These are the activations of a small neural network, seen along a few directions. Each row is one input.
Each table varies a few parts of the input and shows all the possible inputs, shuffled.
A made-up example of a description, with smaller parts first: values(3) and (point or line(9) or (line(6) and ring(8))).
Shared parts are said once, and a part with two or three values counts as separate values.

Other details of the inputs shift rows strongly along two fixed directions, in all tables alike. That doesn't count.

A family of inputs:
x1: [ 13   8 -16  29 -61  32  19  23 -25 -27 -59]
x2: [-30  57  -7  43  86  11   3  76  15  -6  11]
x3: [ -4 -70  39 -30 -63 -47   3 -87  22   5 -14]
x4: [  29   48 -101   -4  106   11  -21   63   20    1    4]
x5: [ -5  -8  57 -38  54 -27  -9 -22  24  45  80]
x6: [  4 -20  -2  34 -54  29  13  43 -14 -30 -61]
x7: [ -7   9 -28  41 -48   3  26   9  -5 -52 -60]
x8: [ 64 -52 -86  -5 -25  32  11  38  -3 -23 -66]
x9: [  1  -1  55 -43  39 -11 -25 -19  15  58  82]
x10: [-24  -1  59 -28  66 -26 -39 -35  41  30  57]
x11: [-33  79 -17  33  77  13  -9  66   8 -16  14]
x12: [-26  77 -40  40  70  -5   8  59 -17   4  31]
x13: [ -1 -71  48 -24 -57 -32   5 -93  27 -15 -11]
x14: [-20  31  35 -51  40 -12 -29 -48  14  36  79]
x15: [ 32  27 -91   5 115   9  -8  73  28  11   1]
x16: [ -4  17 -28  32 -56  26  22   7 -17 -45 -57]
x17: [-10 -18 -35  51 -41 -14  44  18 -21 -29 -54]
x18: [ -7 -17 -36  54 -42 -18  35  19 -21 -20 -60]
x19: [ -1  18 -28  34 -58  21  13   8 -17 -36 -63]
x20: [  -1  -49   37  -30  -67  -34  -16 -102   21  -16  -14]
x21: [-26  26  49 -49  50   2 -47 -48  20  19  69]
x22: [ 63 -90 -28 -91 -46   4 -28 -90  13   1 -20]
x23: [ -3  16  39 -45  39  -9 -31 -40 -12  57  84]
x24: [ 15 -80  41 -33 -78 -22  -2 -76 -14  18   7]
x25: [ 11   7 -15  27 -59  36  28  21 -26 -36 -53]
x26: [ -1  -8  47 -37  44 -11 -17 -27  -3  52  95]
x27: [ 46  17 -78   1 111  18  -6  88  19  17   7]
x28: [-26  83 -32  31  67  -1   9  65   1   2  24]
x29: [  5   1 -33  27 -61  22  34  21 -49 -22 -44]
x30: [ 14 -16  -7  37 -56  31  33  36 -16 -32 -47]
x31: [  8 -22 -15  39 -49  -5  39  41 -13 -16 -60]
x32: [-10   5 -47  44 -52 -17  23   9 -28 -30 -57]
x33: [ -4 -41  28 -48 -81 -23 -14 -98   3   2  -8]
x34: [ -2 -11 -18  52 -40  -3  29  20   2 -33 -69]
x35: [-15  76  -4  20  65  46  -7  79 -13   0  21]
x36: [ 11 -23  -5  45 -43  10  40  34  -7 -36 -56]
x37: [  7   8 -25  21 -66  21  26  28 -31 -16 -57]
x38: [-14  13 -23  28 -54  24   1  14 -16 -43 -71]
x39: [  8 -53  42 -55 -82  -8   1 -85  -6   2   2]
x40: [  4 -86  65 -32 -59 -24 -14 -71  20  -7 -18]
x41: [-20   2  45 -34  58 -36 -12 -37  33  39  74]
x42: [-23  84 -32  34  66  -6   0  67   2  11  18]
x43: [ 13 -22  -6  48 -44   6  32  35  -7 -27 -63]
x44: [-12 -13  71 -35  63 -13 -28 -21  31  27  70]
x45: [-11  54   4  31  68  41  -2  94  -3   4  26]
x46: [ -4 -15  49 -29  57 -31 -10 -28   6  48  86]
x47: [-20  86 -40  34  60  13  -4  59 -29  20  28]
x48: [  8 -28 -24  49 -46  -9  38  34 -31 -13 -54]
x49: [ 20 -74  58 -34 -76  -7  -9 -75   9   4  -1]
x50: [-20  25  26 -43  43 -16 -29 -55  -4  39  86]
x51: [ -1  -2  55 -46  40  -7 -16 -20  15  49  88]
x52: [-13  77  -5  23  64  42 -16  80 -13   9  14]
x53: [ 35  -5 -35 -87  78   0 -58 -52  32  35  59]
x54: [-14 -54  42 -36 -63 -31 -28 -96  22 -23 -22]
Description of these inputs: ring(6) and (point or (values(2) and line(4))).
The inputs of x5 and x28 match in every part but the ring(6) part. If x27 is changed in the same way as x5 into x28, which row does it become? -> x4
The inputs of x42 and x31 match in every part but the ring(6) part. If x54 is changed in the same way as x42 into x31, which row does it become? -> x40
Change only the values(2) part in x39. List by row number the other rows that result. -> x37
Which other rows agree with x10 in the ring(6) part? List them by row number. -> x2, x3, x13, x15, x17, x18, x34, x41
A walk changes only the line(4) part. It starts at x38 and steps to x19. List the rest of the walk in order. -> x33, x47
Change only the values(2) part in x25. List by row number the other rows that result. -> x1

A family of inputs:
x55: [ 12 -25 -16  31 -77  15  40   7 -26 -36 -47]
x56: [ -6  23  25   7  70 -19  -9  22   8  44  69]
x57: [ -7  36  40  -7  84 -10 -19  36  30  52  62]
x58: [ 40 -67 -30 -80  11 -18 -31 -88  44   2  12]
x59: [ 66 -67 -81 -20 -56  24  21  -1  -4 -40 -79]
x60: [  1 -53  57 -53 -25  -1 -23 -63   9   5  29]
x61: [-14 -11  30 -38 -13  -9 -40 -50   0  12  16]
x62: [  9 -38 -15  26 -84  17  44  -6 -32 -39 -60]
x63: [ -6 -27  43 -46 -27 -14 -38 -85   3  17  15]
x64: [ -9  57 -10  20  30  14 -21  36  -9   9   8]
x65: [-27  60   9 -18  76  -7 -33  10  -9  41  75]
x66: [ -4 -14 -25  38 -68  -5  35  -8 -13 -50 -57]
x67: [ -8  39 -42  52   8  34  37  90 -35 -24 -22]
x68: [ -5 -29 -16  30 -71   8  23 -15  -8 -57 -82]
x69: [  0 -44  53 -24   8 -20 -21 -44  14  27  24]
x70: [ 13 -52  -4  40 -80  -2  22  11  -9 -31 -78]
x71: [-16  83  11  -6  73   7 -29  37  12  39  48]
x72: [-15 -16  27 -22   0 -22  -3 -64   8   0  29]
x73: [-16  46  24  -3  75  -2 -26   5  24  13  58]
x74: [  0  53 -36  52   0  31  50  90 -19 -15 -25]
x75: [ -2 -41  38 -15   0 -28  -1 -43   2  27  28]
x76: [-13 -41  18 -15 -47  -9  -7 -48   9 -34 -29]
x77: [ 56 -81 -13 -76  29 -29 -33 -60  33  32  19]
x78: [-15  64 -56  58   6  21  22  68 -41 -13 -37]
x79: [-19  35  17   5  96 -13 -13  47   2  46  73]
x80: [ -8  -6  40 -50 -27 -30 -18 -78  10  31  37]
x81: [-14 -35  -7   6 -64 -13  20 -35  -9 -42 -40]
x82: [ 15 -29  -1  17 -91  22  35   8  -6 -38 -72]
x83: [ 41 -36 -48 -72  13  -7 -44 -58  21  22  10]
x84: [ -5   6  -8   7 -42  -8   0 -23 -20  -5 -12]
x85: [-10  18 -13  42  35  11   4  81  -9   0 -18]
x86: [-14  71 -37  58  26  24  27  89   5 -29 -40]
x87: [-10 -25  44 -42 -28 -35   0 -84  27   4  28]
x88: [ -8  55 -20  51  51   1  30  94  -2  20   7]
x89: [ -6  40  35 -14  88  22 -22  21   7  34  74]
x90: [  4  53 -32  60  22  46  23 101 -19 -21 -23]
What do these inputs look like to the network? -> values(4) and (point or (values(2) and line(4)))
Change only the values(4) part in x65. List by row number the other rows that result. -> x67, x79, x81
Change only the values(4) part in x71. List by row number the other rows that result. -> x57, x82, x86
A walk changes only the line(4) part. It starts at x80 and steps to x84. List the rest of the walk in order. -> x78, x65

A family of inputs:
x91: [  8  -8 -32  25 -64   9  33  10 -35 -19 -44]
x92: [ -4  -7 -52  27 -45 -11  17  -1 -12 -35 -64]
x93: [ -3 -16 -34  39 -50 -16  37   7 -16 -28 -54]
x94: [ 11 -45  42 -31 -32 -12   1 -40  -5  26  26]
x95: [-34 -11  64 -11 -30 -24 -13 -63  16  -9  12]
x96: [ 19  -4 -49   3 -52  26   7   5 -15 -33 -61]
x97: [-34  69  50  -4  51  17 -24  12  -2  25  66]
x98: [  5 -30   4 -42  -6 -22 -25 -67  30  -3   2]
x99: [ 13  39 -26  44  41  40  16 103 -17   4  -8]
x100: [ -3  73 -65  34  36  29   6  73 -30  -2  -9]
x101: [  0 -52  39 -17 -15 -36   4 -43  14  16  16]
x102: [  0  22   8 -16  94  -1 -25  21  34  21  49]
x103: [ 10 -60  42 -22  -7 -23  -7 -41  25   9   9]
x104: [ 11  29   9 -30  79  24 -29  25  14  29  59]
What do these inputs look like to the network? -> values(2) and (point or ring(6))
The inputs of x92 and x100 match in every part but the values(2) part. If x102 is changed in the same way as x92 into x100, which row does it become? -> x104
Change only the values(2) part in x99. List by row number the other rows that result. -> x103
